These are the activations of a small neural network, seen along a few directions. Each row is one input.
Each table varies a few parts of the input and shows all the possible inputs, shuffled.
A made-up example of a description, with smaller parts first: one of 4 places along a line, together with either a single point or one of 9 places around a ring or (one of 3 separate values, together with one of 5 places around a ring).
Shared parts are said once, and a part with two or three values counts as separate values.

Other details of the inputs vary at random and push rows far along two fixed directions, the same in every table; ignore that.

Rows:
r1: [ -3   2 -41  56  15  -8  -8  12  11  26 -10   0]
r2: [ 17 -11 -10 -18  -4 -10 -22   3 -12   6  49 -17]
r3: [-20  13  12 -83 -12   2 -11  -7   8 -70  31  16]
r4: [-30 -14  13 -23   6  35  25 -23 -31 -41 -80 -25]
r5: [ -2  10  26 -42   1   2   4  -6 -15 -10  61  -6]
r6: [ 22  19  -1 -18 -10 -22 -15 -12 -13  21  50  29]
r7: [ -3  -9 -25   5   3  10 -12   2 -11   4 -15 -17]
r8: [-14   1   1  -2  -1  13  14   7   3  10 -20   4]
r9: [-10   7  47 -43   1  15  20 -19 -12 -29  12 -21]
r10: [ 25 -28 -26  19   3 -25 -29   8  27  36  21 -12]
r11: [ -7 -11 -18  60   1   0  11  16   2  -3 -58 -23]
r12: [  8 -26 -25  57   6  -2 -13   7  10   4 -62 -36]
r13: [ -6  -8 -16  -2  -2   6   9 -16  -9  -7 -20  -6]
r14: [-26 -18  -2   7  23  32  17 -19 -17 -27 -76 -16]
r15: [ -6  -7   9 -62  -2   3  11 -21  -6   0  38   9]
r16: [ -9  20  38 -69 -11  19  15  -6 -14  -2  34  14]
r17: [-18  18  25   8  12  34  22   1 -21 -19 -59   2]
r18: [  7 -30 -29  31  11 -10 -13  21  12  21 -18 -15]
r19: [ 28   2 -12  26  -1 -32 -29   2  20  34  68   7]
r20: [-16  15   9  -8   6  18  11  -3 -12  -5   2   1]
r21: [  9  -3  -6 -11   6  -8  -7   3  -2   4  63  -7]
r22: [-17   4  47  10   4  35  34  -8  -8 -36 -72 -20]
r23: [ 25 -16 -31   4  -2 -30 -20  18  22  39  72   3]
r24: [-28   6 -19  12  -1  -7  -9  12  27 -54 -58  13]
r25: [ -3  -9 -26  85  13  -5  -1  22  14  13 -42  -8]
r26: [ -8 -14  37 -49  -5  18  23 -10  -1 -22  -4 -23]
r27: [ -2   6 -42  26  -9 -33 -39  20  41 -18   8  36]
r28: [ 17  10  26 -26  -6 -11   0  12  -3  15  42  15]
r29: [-13 -15  13  -6  16  25   7  -1 -18 -26 -25 -28]
r30: [  4  20  58 -35  -1  14  13 -13 -15 -21   8  -4]
r31: [ -6   3 -12 -57  -7 -11 -38  -1  14 -48  31  16]
r32: [  2 -13 -16  44   0 -11   3  23  18  22 -18  -1]
r33: [  1   1  34 -51   0   9   5 -19  -8 -21  48 -19]
r34: [-17  17  36 -31   0  29  27   4 -17 -11 -41   6]
r35: [ 16   2 -44  14   9 -18 -27   6  10  35  70   8]
r36: [ 25   1 -25  25   2 -30 -16   4  16  47  16  37]
r37: [ 22  19  21 -18 -12 -11  -5   6 -17   4  45   7]
r38: [ -1 -12 -11  59  -2  -3   6   6  11  -1 -62 -28]
r39: [  3 -20 -32  64   7 -16   0  26  25  28 -34  -7]
r40: [  6   0 -35  43  10 -21 -15  -5  11  31  16  21]
r41: [-12  13   5  19  -4  24  19   3 -14 -12 -56  -4]
r42: [ 19  12 -32  14 -10 -24 -26   8   3  38  61  14]
r43: [-25   7  22 -47  -3  20  23  -4 -11  -8  -4  -5]
r44: [ -4 -23 -10  54   5  -3  13  12  27  10 -68 -19]
r45: [  5  -5  20 -10  -9  -7   6   0  14   9  10  -5]
r46: [-13   7  23 -75   9  26   0 -18 -30 -20  43 -12]
r47: [  1  -3  35  12  -2  14  23   6   6  -7 -64  -6]
r48: [-30  -1   7  -8   1  42  35  -4 -21 -37 -73 -30]
r49: [-13  12  31 -35 -10  22  26 -24 -27 -27 -23   7]
r50: [ 36 -10 -29  17 -10 -32 -30   1  18  28  61 -10]
r51: [  3 -14 -38  45   4 -23  -7   5  21  39 -16  22]
r52: [  7  -8 -19 -38   4  -7 -22   3   1  28  55   2]
r53: [ -7 -10 -21  -3   5   4   3   9   8  16   3  -2]
r54: [ -6  32  27 -66 -15 -10 -22   1   5 -54  32  41]
r55: [  1   6 -28  22  -3  -8  -7   6  -1  17   4  -3]
r56: [  4  32  34 -56 -12   9   3  -7 -31  -7  40  12]
r57: [  7   6  37 -12 -15  10  10  -9  -9 -16  -6  -9]
r58: [ 23  13  25  -1 -12  -8  -3  -2  -4   1   7  -3]
r59: [-17 -15  14 -57   4  18  10 -21 -15 -11 -11  -5]
r60: [ 26  10  -4   4 -16 -21 -17  10  -2  21  63  10]
r61: [ 21  17 -27  22   3 -19 -27   8   8  41  66  26]
r62: [ -6  10  42 -77 -10  12  19 -24 -17  -7  33  25]
r63: [ 21   9 -25  21   4 -25 -23  -8   7  37  54  34]
r64: [  4  10  29 -40 -16   3   5  -4 -20 -12  49  -4]
r65: [ 15  -4  -3  31 -11 -15  -9   2  10  12   5 -10]
r66: [  7 -17 -21  77   5  -5   8  30  24  23 -58   3]
r67: [-15  -3  13 -41  -1   3  19 -18  -4  -1   3   9]
r68: [ -6   8  27  25   9  22  22   9 -14 -20 -53  -5]
r69: [  4  12  -1  21  11  -3   0  -9  -6  10 -12  23]
r70: [  1  12 -31  21 -10 -27 -36  17  36 -23   0  41]
r71: [-14  -7  16 -15  -5  21  25   0 -19 -34 -23 -30]
r72: [ 23 -13  -9  -4   8 -16 -32  -6   7  17  54 -14]
r73: [-24  -6 -16  43  18   8  16 -10  -1  -4 -62  -2]
r74: [-34  -8  11  -5  16  38  37 -21 -17 -38 -72 -16]
r75: [  7   0 -29  31  -5 -19 -10  -7   3  23   3  14]
r76: [ -7   8  32  -1   3  21  17   1 -14 -19  -8  -3]
r77: [  0 -12 -50  73   6 -14   0   0  11  19 -58   0]
r78: [ 26  -9 -10  39  -5 -24 -14  14  30  38  10  10]
Each input here is: one of 6 places along a line, together with either a single point or (one of 3 separate values, together with one of 4 places along a line).
Changing only the place on the line of 6 turns r21 into r68. The same change can be made to r3. Which row results?
Answer: r54
Start at r10 and move only the place on the line of 6, one step at a time. The first step leads to r26. Which rows follow, in order?
Answer: r44, r45, r78, r47
Which other rows agree with r70 in the place on the line of 6? List them by row number.
Answer: r16, r22, r41, r49, r57, r60, r61, r62, r63, r66, r76, r78
Which other rows does r14 become when the choice among 3 separate values takes its other values? List them by row number.
Answer: r4, r59
Start at r17 and move only the place on the line of 6, one step at a time. The first step leads to r61. Which rows follow, in order?
Answer: r20, r1, r35, r46

Rows:
r79: [  9   9   3 -39   0  -4  -7  -8  -5  15  54   9]
r80: [  3  -4  10 -32  -6   3   3  -9 -14  -8  28  -7]
r81: [  0   2  30 -21  -7  14   9  -7  -5 -13   0 -11]
r82: [-25  -2  27   4   5  26  37  -1 -12 -27 -73 -15]
r83: [ -7   5  22 -22   0   9   9  -7 -18 -14   7  -7]
r84: [ 14   2 -17   9   4 -10 -17   0   5  19  31  -3]
r85: [-12   8  20 -26   2  14  10  -8 -13  -5  -1   2]
r86: [-38   0   9   3   2  28  29  -9   3 -49 -66  -2]
r87: [  2   4  12 -29   1   4   6  -7 -14  -8  24  -7]
r88: [  5 -18 -41  58   7  -7  -8  11  17  28 -39   1]
r89: [ 10  26   0 -36 -21 -15 -17  -7  -7  -5  48  22]
r90: [ 13  -2 -17  42   5 -14 -12   7  15  22   0  -3]
r91: [-20   7  15 -16   3  27   8  12  -7 -43 -37   3]
r92: [ 17  -1  -7   7  -5 -13 -11   6  13  27  27  12]
r93: [  7   6   3 -35  -2  -7  -4  -5 -10  10  51   6]
r94: [ 13   1  -8 -16   3 -24 -27  -9   9  -2  32  26]
r95: [ 11   6   0  -8   0 -12  -6   0   6  21  36  12]
r96: [ 10   4 -10  15   3 -11 -18   0   3  19  28   0]
r97: [ 10 -14 -28  64   2 -14  -4  19  19  26 -33   2]
r98: [ -9  -4  31  -9  -4  20  24  -2 -11 -26 -36 -15]
r99: [-18   0  10 -39  -5   0  -1   3   8 -29  -7  -8]
r100: [ 11  -9 -21   4  -3 -14 -11   2   2  22  28   5]
r101: [  1  -9 -34  64   9 -13  -7  15  10  27 -32   2]
r102: [-15  -6  18 -14   0  27  17 -12 -13 -24 -37 -21]
r103: [ 10 -11 -28  70   9 -15  -3  16  16  19 -34  -5]
Describe the family of inputs behind these rows.
Answer: either one of 5 separate values or (one of 4 places along a line, together with one of 5 places along a line)
List by row number the other inputs of the same sort as r91.
Answer: r86, r89, r94, r99

Rows:
r104: [ 18   1 -26  57   2 -21 -14  12  14  30  -3  12]
r105: [-22  -5   6 -16   4  21  13  -9 -10 -31 -37 -17]
r106: [ -9   6  20  -3  -4   8   9   4   3 -22 -30   3]
r107: [  5  -3 -41  65   6 -19 -13  16  22  24 -34  19]
r108: [  0  -9 -25  41   2 -10 -10  16  22  -4 -35   1]
r109: [-13  -6  21 -32   3  20  21 -13 -17  -8  -9 -16]
r110: [ 25  -3 -18  30   0 -22 -17   7   7  36  36   2]
r111: [-21  -6  17 -14   3  25  16  -4  -8 -42 -47 -24]
r112: [ -5   6  11 -44  -7   2  -4  -9  -4 -19  23   9]
r113: [ 14  -2 -20 -13  -2 -20 -26  -2   5  10  56   2]
r114: [ -9  11  16 -23  -4   6   6  -7  -5 -14  -4  12]
r115: [  5 -24 -30  68  11  -5   1  12  15  23 -51 -18]
r116: [  9  -2   3  19   1   0   3   5  -1  12  -5 -10]
r117: [  2   3 -18  43   5  -3   1   7   5  18 -23  11]
r118: [  3   0  20  -2  -2   8  10   1  -7   0  -2 -12]
r119: [ -2   9   3 -48  -6  -6  -9  -8  -3  -8  45  15]
r120: [ -1   2  14 -45  -5   2  -7  -6  -5 -21  40  -9]
r121: [-13   5  12 -58  -1  13   2 -15 -16 -22  32  -4]
r122: [ 10  -4 -23  36   6  -7  -4   6   2  33   2   2]
r123: [-24  -3  -6   3   6  16  13   0   0 -24 -56   1]
r124: [-12   8  27 -19  -4  13  15  -5  -6 -29 -26   4]
r125: [-11   9  18 -57  -7   7   2 -13  -9 -25  23   7]
r126: [ 14 -20 -30  57   7 -14  -9  13  19  31 -18 -14]
r127: [-10   9  32  -3  -2  19  22  -2 -11 -22 -37  -6]
r128: [ -9 -13 -24  31   7   4  -4   3   6  -9 -43 -12]
r129: [ 6  1 -1  7  1  0  3 -2 -7 17  8 -3]
r130: [-28 -15  14   8  11  38  38  -6 -14 -19 -85 -27]
r131: [  6   1 -35  45   4 -18 -15  12  19  24 -10  23]
r132: [ 25  -3 -15  30  -2 -22 -17  13  11  35  37   0]
r133: [-13  -2  24   3   3  27  26  -6 -17 -13 -50 -17]
r134: [ 12   6   3 -17  -2  -6  -4  -5 -10  22  48   4]
r135: [ 10 -24 -42  75  11 -11  -7  13  18  35 -42 -12]
r136: [ 25   2 -10   7  -3 -21 -17   2   1  35  55   5]
r137: [  9 -13 -27  21   8 -11  -8   3   6  35  15  -2]
r138: [  8   4  -1 -24  -9 -16 -18   5  11  -6  45  10]
r139: [ -5  15  33 -50  -9   5   5 -11 -10 -21  22  13]
r140: [-13  10  15 -61  -5   9   3 -12 -10 -23  27  11]
r141: [  7  -3 -26 -10   2 -16 -22  -2   4  11  46   5]
r142: [ 10  15  27 -29 -10  -4  -1  -3  -6  -1  46   8]
r143: [ -5   3  16  26  -1  10  15   8   1 -11 -42  -6]
r144: [ 5  8  0 -5 -4 -9 -9  0  5  3 15 19]
r145: [ -9   9  33 -48  -1  21  21 -14 -27  -8  16  -5]
r146: [-30  -6  11   8   3  27  24   0  -3 -44 -93 -12]
r147: [  9  10   8 -11  -9 -14 -12   7  10   0  31  15]
r148: [ 16  -6 -12 -12  -1 -16 -13  -6   2  32  56  -1]
r149: [ -1   7  15 -50  -9  -3  -6  -8  -3 -21  38   8]
r150: [ 12  -8 -30  15   2 -20 -25   5  12  10  29  -1]
r151: [-16   6  11  16   6  20  24  -1 -10 -10 -53   1]
r152: [  3  -3 -30  -3   4 -12 -20   0   4  11  33   4]
r153: [-10  14  14 -33  -3   6   5  -6  -7 -11  10  18]
r154: [ -5  14  33 -30  -6  15  15 -11 -17 -15   3   4]
r155: [ 10  -1  -4 -27  -6 -14 -21   1   5  -3  60  -3]
r156: [  4  -9 -34  47   3 -15 -16  16  24   4 -30   4]
r157: [ 24 -14 -29  27   3 -25 -20   5  13  42  36  -2]
r158: [  4   4   1  30   0  -1   4   5   2   4 -21   3]
r159: [  5  -4  28 -45  -6   3   5  -7  -8  -1  44 -14]
r160: [-18   8  22   3   3  24  27  -4 -15 -18 -52  -2]
r161: [-11  -8  35 -29   0  23  24  -7 -12 -20 -18 -25]
r162: [ 22   7 -20  19  -5 -31 -28  11  21  23  40  22]
r163: [-15   4  12  24   3  20  23  -1  -8 -13 -64  -4]
Describe the family of inputs behind these rows.
Answer: one of 6 places around a ring, together with one of 10 places along a line
Changing only the place on the line of 10 turns r129 into r116. The same change can be made to r105. Which row results?
Answer: r111
Changing only the place on the line of 10 turns r163 into r104. The same change can be made to r148. Which row results?
Answer: r157
Which other rows does r149 become when the place on the line of 10 takes its other values? List them by row number.
Answer: r108, r112, r119, r123, r125, r138, r140, r146, r156

Rows:
r164: [ 10   3  12 -21  -4  -5  -2  -2  -6  11  39   1]
r165: [ 12   5 -20  13  -4 -20 -21   8  12  11  24  13]
r166: [ 10   3   0 -20   0  -7  -8  -7  -8  16  51   1]
r167: [ -7   5  10 -37  -6   5   2  -6  -5 -16  15   5]
r168: [ 14  -7 -19  46   4 -13  -7  11  11  27  -4   0]
r169: [ 17  -3 -14  14   0 -18 -13   6   9  32  32   5]
r170: [  6   0 -25  10   2 -15 -19   2   9  10  22  11]
r171: [ -8  -5   8   1   4  13  15  -4  -7  -4 -20 -13]
r172: [ 17   1   7 -20  -5 -12  -8 -12  -6  18  46   3]
r173: [-17  -4  -9  36   6  12  13   6   7 -16 -70  -1]
r174: [-14   6  21 -32  -5  16  10  -6 -10 -33 -14  -5]
r175: [ 19  -6 -17  16   1 -19 -16   5   8  28  39   0]
r176: [  6   0 -25  44   2 -13 -14  12  16   6 -17   8]
r177: [ 8 -8 -9 16  4 -6 -4  2  6 18  8 -6]
r178: [  8   8   1 -26  -7 -14 -14   1   3   1  46  14]
r179: [  1   7  10 -24  -5  -3  -4  -2   0 -10  24  10]
r180: [  6  -8 -31  35   3 -15 -16  12  20  13 -13   7]
r181: [-18   5  18 -33  -1  20  13  -8 -13 -31 -22  -2]
r182: [ 21   2 -13  20  -1 -18 -16   5   6  28  38   5]
r183: [-12 -10   3  42   9  18  22   5   2  -3 -74 -14]
r184: [-12  -2  31 -29   0  24  23  -8 -15 -17 -21 -16]
r185: [ -9   1  14   4   5  18  18  -4 -12  -7 -31  -8]
r186: [  1  -6 -18  44   7   0   3   8   3  17 -36  -4]
r187: [ 13   7  10 -19  -6  -7  -6  -2  -7  12  45   1]
r188: [  3   0 -14  12   0 -11 -11   7  13   6  -1  10]
r189: [-12  -9 -13  34   7   6   5   8   9 -16 -58  -7]
r190: [-19  -3  19   4   4  26  30  -2 -12 -16 -59 -16]
r191: [  2   3   1 -27  -3  -9 -11  -4   4  -3  37   8]
r192: [  5  -3 -34  39   2 -18 -16  12  19  17  -8  12]
r193: [-14   1   6  -1   1  12   7  -1  -2 -27 -32  -7]
r194: [ 13   0   8 -23  -5  -6  -6  -2  -5  13  46  -2]
r195: [  0 -10 -15  49   8   3   4   8   5   7 -42 -15]
r196: [ 10  -7 -29  38   1 -19 -16   4  16  13 -15   9]
r197: [ -3   6  24 -28  -3  10  13  -9 -13  -3  16  -2]
r198: [-13  10  17 -35  -3  12   8  -7 -11 -23  -4   5]
r199: [-12   3  21 -36  -4  13   9  -5  -8 -29  -7  -2]
r200: [  5  11  -1 -24  -4  -9 -12  -5  -1   1  42  17]
r201: [ -6   3  22 -32  -1  16  13 -10 -19  -8   5  -8]
r202: [-10   8  23 -34  -3  10   8  -7  -4 -22   2   5]
r203: [ -8   2  29 -27  -3  21  18  -7 -18 -18 -11 -16]
r204: [ 11 -10 -27  40   4 -11  -7   9  11  29  -4  -2]
r205: [-19   3  18 -32  -1  17  14  -9  -9 -31 -16  -4]
Changing only one part turns r172 into r196. The same change can be made to r187. Which row results?
Answer: r165
Changing only one part turns r199 into r194. The same change can be made to r193. Which row results?
Answer: r195
Describe the family of inputs behind these rows.
Answer: one of 2 separate values, together with either a single point or (one of 4 places along a line, together with one of 5 places along a line)
Which other rows does r187 become when the place on the line of 5 takes its other values? List them by row number.
Answer: r164, r169, r186, r190
Which other rows does r184 become when the place on the line of 4 takes its other values? List them by row number.
Answer: r169, r177, r183
Which other rows does r181 become when the choice among 2 separate values takes its other values? List them by row number.
Answer: r201
